These are the activations of a small neural network, seen along a few directions. Each row is one input.
In each table, some parts of the input vary, and every possible input appears once, in random order.
Descriptions start from the smaller parts, as in this example, which fits no table here: one of 2 separate values, together with either a single point or one of 9 places around a ring or (one of 4 places along a line, together with one of 5 places around a ring).
Shared parts are said once, and a part with two or three values counts as separate values.
(in the rows, 128 means zero)

Other details of the inputs shift rows strongly along two fixed directions, in all tables alike. That doesn't count.

Rows:
R1: [117 139 137 131  97 101 106 125 125 139 131 128 119 149 128]
R2: [110 141 139 121 140 125 107 142 124 134 135 133 150 121 122]
R3: [142 124 142 137 126 129 105 139 120 129 147 123 124 127 114]
R4: [116 128 149 148 131 124 124 132 131 117 142 113 127 129 126]
R5: [182 167  72 119 142 149 191  81 105 128 155 144 103  94 222]
R6: [115 151 152 148 108 108 120 124 118 131 123 124 120 142 120]
R7: [113 126 148 149 128 122 126 136 130 117 138 115 135 125 129]
R8: [182 170  61 130 126 155 176  80 106 130 160 153 134  79 202]
R9: [117 117 136 128 120 117 113 133 136 127 150 114 126 135 132]
R10: [171 176  63 115 144 139 176  69 104 124 147 135 133  78 215]
R11: [117 132 147 147 136 120 121 134 119 118 143 120 117 127 116]
R12: [113 115 136 130 116 116 115 136 134 128 147 116 135 131 135]
R13: [118 121 133 128 123 113 110 136 126 128 152 122 115 132 122]
R14: [138 119 144 138 119 131 111 140 130 128 142 118 143 126 126]
R15: [134  87  91  89 152 145 158 102 164 110  46 124 124 137  75]
R16: [122 152 147 127 120 105  98 122 117 140 112 120 130 138 128]
R17: [141 121 144 137 122 133 108 136 131 127 145 115 134 130 124]
R18: [102 126 131 127 119 125 111 142 130 134 150 141 137 127 124]
R19: [108 130 144 150 130 126 126 140 130 122 140 123 140 124 125]
R20: [115 129 148 127 135 137 121 158 123 140 139 143 128 133 133]
R21: [124 134 143 124 146 116 103 132 116 129 135 115 129 125 122]
R22: [134  79  94  96 144 156 179 124 161 122  52 145 116 143  88]
R23: [108 118 132 130 118 120 115 140 134 134 149 125 139 129 131]
R24: [127 116 154 130 133 127 126 150 127 133 136 118 126 138 144]
R25: [116 132 140 126 140 121 109 138 127 133 133 118 152 124 130]
R26: [129 140 154 130 114 114 118 140 111 143 120 128 112 157 136]
R27: [128 131 139 135 121 139 108 147 126 134 146 143 147 122 115]
R28: [144  78  95  92 151 150 176 120 155 115  50 143  93 147  73]
R29: [118  98  82 110 141 158 182 112 163 105  52 158 123 127  65]
R30: [139 144 145 138  97 120 102 129 117 141 125 125 126 141 119]
Description of these inputs: one of 5 separate values, together with either a single point or one of 5 places along a line.
- Changing only the choice among 5 separate values turns R19 into R23. The same change can be made to R11. Which row results? => R13
- List by row number the other rows that have the choice among 5 separate values in common with R21. => R2, R10, R15, R16, R25
- Change only the choice among 5 separate values in R15. List by row number the other rows that result. => R4, R5, R9, R17
- Change only the place on the line of 5 in R8. List by row number the other rows that result. => R3, R14, R17, R27

Rows:
R31: [112 120 157 128 131 104  94 144 127 132 124 103 140 142 106]
R32: [139 117 117 125 149 150 155 134 130 119 127 138 123 114 127]
R33: [130 112 111 114 143 147 151 131 143 126 127 134 134 119 141]
R34: [124 137 163 135 127 116  86 144 120 137 138 113 131 137 127]
R35: [134 143 109 117 113 130 134 111 127 132 112 151 131 127 119]
R36: [142 115 117 126 141 152 154 133 136 122 123 135 136 115 133]
R37: [126 113 111 114 151 144 152 133 138 124 131 137 122 117 135]
R38: [147 130 113 112 117 132 133 116 124 130 111 139 116 132 130]
R39: [130 147 142 150 114 114 112 130 112 129 172 121 123 121 162]
R40: [145 132 117 114 118 133 143 121 125 135 107 140 120 139 135]
R41: [140 122 110 124 114 134 139 116 128 130 116 136 113 127 129]
R42: [118 122 151 144 116 118 120 145 131 130 136 121 125 144 129]
R43: [104 114 192 139 123 106  59 170 134 141 130 100 143 160  82]
R44: [139 123 106 130 118 128 144 111 134 121 124 129 120 128 124]
R45: [142 124 106 125 113 132 139 113 129 133 121 135 118 129 123]
R46: [115 122  98 119 141 146 141 123 138 121 129 141 148 110 126]
R47: [ 89 107 200 147 123 107  83 170 140 128 134  97 137 163  96]
R48: [108 133 169 135 139 103 102 149 113 136 137 110 125 142 129]
R49: [142 137 118 120 141 134 140 116 123 132 108 133 112 132 129]
R50: [143 182 128 158 122 115 135 118  88 135 205 132 112 106 212]
R51: [143 134 116 113 125 132 143 123 120 132 112 142 108 139 130]
R52: [ 93 108 189 145 121 104  75 162 139 125 142  92 140 156  86]
R53: [125  80  99  99 148 151 152 126 163 114  88 136 130 125  94]
R54: [144 114 108 125 142 147 144 125 134 119 131 132 141 111 122]
R55: [136 126 113 125 122 134 150 123 124 132 117 141 104 134 128]
R56: [144 135 119 120 133 135 140 115 129 134 103 131 124 133 135]
R57: [134 130 119 117 137 123 147 114 126 129 102 124 126 130 140]
R58: [100 126 149 147 109 113 106 144 135 126 135 127 136 136 102]
R59: [ 90 127 165 134 125 102  86 152 130 130 120 114 150 139  96]
R60: [139 184 133 153 133 117 135 109  90 129 199 122 115 104 210]
R61: [131  97 101  98 141 130 150 108 148 115  55 125 119 136  88]
R62: [133 126 115 124 130 130 143 106 134 113 117 121 118 123 130]
R63: [132 110 101 114 144 142 142 123 142 123 134 131 140 114 130]
R64: [156 201 137 148 107 110 101 118  75 151 221 128 132 104 222]
R65: [139 124 114 127 114 136 149 121 128 135 113 137 116 134 134]
R66: [143 112 113 124 143 149 144 127 134 117 127 134 135 108 128]
R67: [114 121 134 139 136 141 120 145 132 121 136 134 155 116 107]
R68: [111 142 151 135 122 119  94 138 130 137 124 127 144 133 108]
R69: [127 135 105 130 109 132 141 112 130 132 117 148 126 122 118]
R70: [118 139 108 129 123 129 144 105 136 115 116 131 131 116 120]
- Changing only one part turns R43 into R68. The same change can be made to R63. Which row results? => R46
- Changing only one part turns R58 into R44. The same change can be made to R70. Which row results? => R52
- Describe the family of inputs behind these rows. => one of 5 places along a line, together with either one of 2 separate values or one of 6 places around a ring
- Change only the choice among 2 separate values in R67. List by row number the other rows that result. => R46
- Start at R39 and move only the place on the ring of 6, one step at a time. The first step leads to R41. Which rows follow, in order? => R38, R34, R61, R62
- Change only the choice among 2 separate values in R33. List by row number the other rows that result. => R36

Rows:
R71: [ 60  82 182 134 156 111 108 169 162 108  94  98 145 161  56]
R72: [176 128 103 100 147 143 171  97 124 125  64 138  76 145 121]
R73: [130 104  91  95 171 155 196 121 138 122  79 146 111 123 142]
R74: [117 148 118 157 115 139 161 127 121 118 184 144 115 109 178]
R75: [ 96 117 164 112  98 110  61 158 139 147  78 140 142 172  34]
R76: [137 155 127 144 163 123 119 122 106 120 223  97 156  82 214]
R77: [ 82  98 184 120 133  84  82 148 147 122  80  89 116 183  47]
R78: [153 112 102 112 167 168 197 118 138 113  80 144 105 125 130]
R79: [136 132 129 118 170 138 143 144 109 136 173 126 132 101 200]
R80: [ 65  94 174 148 130 113  97 165 153 110  91 114 157 146  38]
R81: [133 155  97 137 141 141 113 110 127 124 187 124 176  75 171]
R82: [174 111  39  61 156 146 216  69 137 124  22 155  71 136 126]
R83: [169 126  44  79 130 125 212  35 145 110  14 126  86 140 119]
R84: [125  29 176 106 174 160 114 186 175 113  78 100 136 163  40]
R85: [151 179 110 134 128 149 100 132  98 144 223 147 182  69 202]
R86: [ 89  73 168 146 108 138 121 190 156 131 111 144 123 169  50]
R87: [ 75 102 164 124 121 134  88 178 155 134  93 149 171 149  42]
R88: [151 143 138 126 171 138 124 148  95 142 218 112 144  91 231]
R89: [113  68 178  90 128  99 102 164 154 142  26 102  98 209  56]
R90: [160  99  92 128 123 168 160 136 135 128 165 148 129 108 140]
R91: [138 213 127 157 104  89 101  88  71 136 184 119 122  99 189]
R92: [175 120  49 108  97 149 198  79 132 130  66 179  70 143 106]
R93: [166 144  55 104 101 120 182  41 128 116  30 134 101 128 109]
R94: [ 76 106 189 158 132 105  65 176 137 118 153 100 171 125  80]
R95: [142 183 132 158  90 108 123 107  90 137 204 134  90 122 203]
R96: [ 92 120 198 168 133 104  41 182 122 124 205  86 183 112 119]
R97: [165  63  22  91 141 190 228  82 181  88  81 155 108 103 109]
R98: [112 137  67 120 138 149 172  86 154 110  82 154 149 101 103]
R99: [152 163 129 147  76 107 137  97 107 138 152 129  85 145 183]
R100: [171 143 105 135  71 120 153 104 111 149 108 152  83 158 144]
R101: [138 190 115 140 125 141 107 131  94 145 215 157 175  70 199]
R102: [157 197 114 124  81 110 105  97  90 159 131 149 133 128 170]
R103: [109 116 234 158 158 123  64 209 113 139 197  93 142 140 141]
R104: [124 121  63 112 145 153 162  90 159 109  94 147 156  90 105]
R105: [123 168 132 149 160 115 127 122 102 121 214 108 148  83 212]
R106: [132 223 116 150 103  96  93  82  83 146 188 127 136  98 192]
R107: [ 79  54 175 140 121 134 106 186 173 110 130 117 130 156  57]
R108: [102 110 195 168 107 124  79 204 121 145 210 126 142 138 122]
R109: [184 149 131 117 126 124 151 102 110 139  85 121  83 155 158]
R110: [ 90 146 193 144  83  76  41 139 127 148 110  93 145 171  81]
- Changing only one part turns R93 into R94. The same change can be made to R100. Which row results? => R108
- Changing only one part turns R85 into R101. The same change can be made to R81. Which row results? => R104
- Describe the family of inputs behind these rows. => one of 5 places along a line, together with either one of 2 separate values or one of 6 places along a line
- Change only the choice among 2 separate values in R100. List by row number the other rows that result. => R99
- List by row number the other rows that have the place on the line of 5 in common with R91. => R72, R75, R77, R82, R92, R95, R106
- List by row number the other rows that have the place on the line of 5 in common with R87. => R71, R73, R74, R78, R80, R86, R98
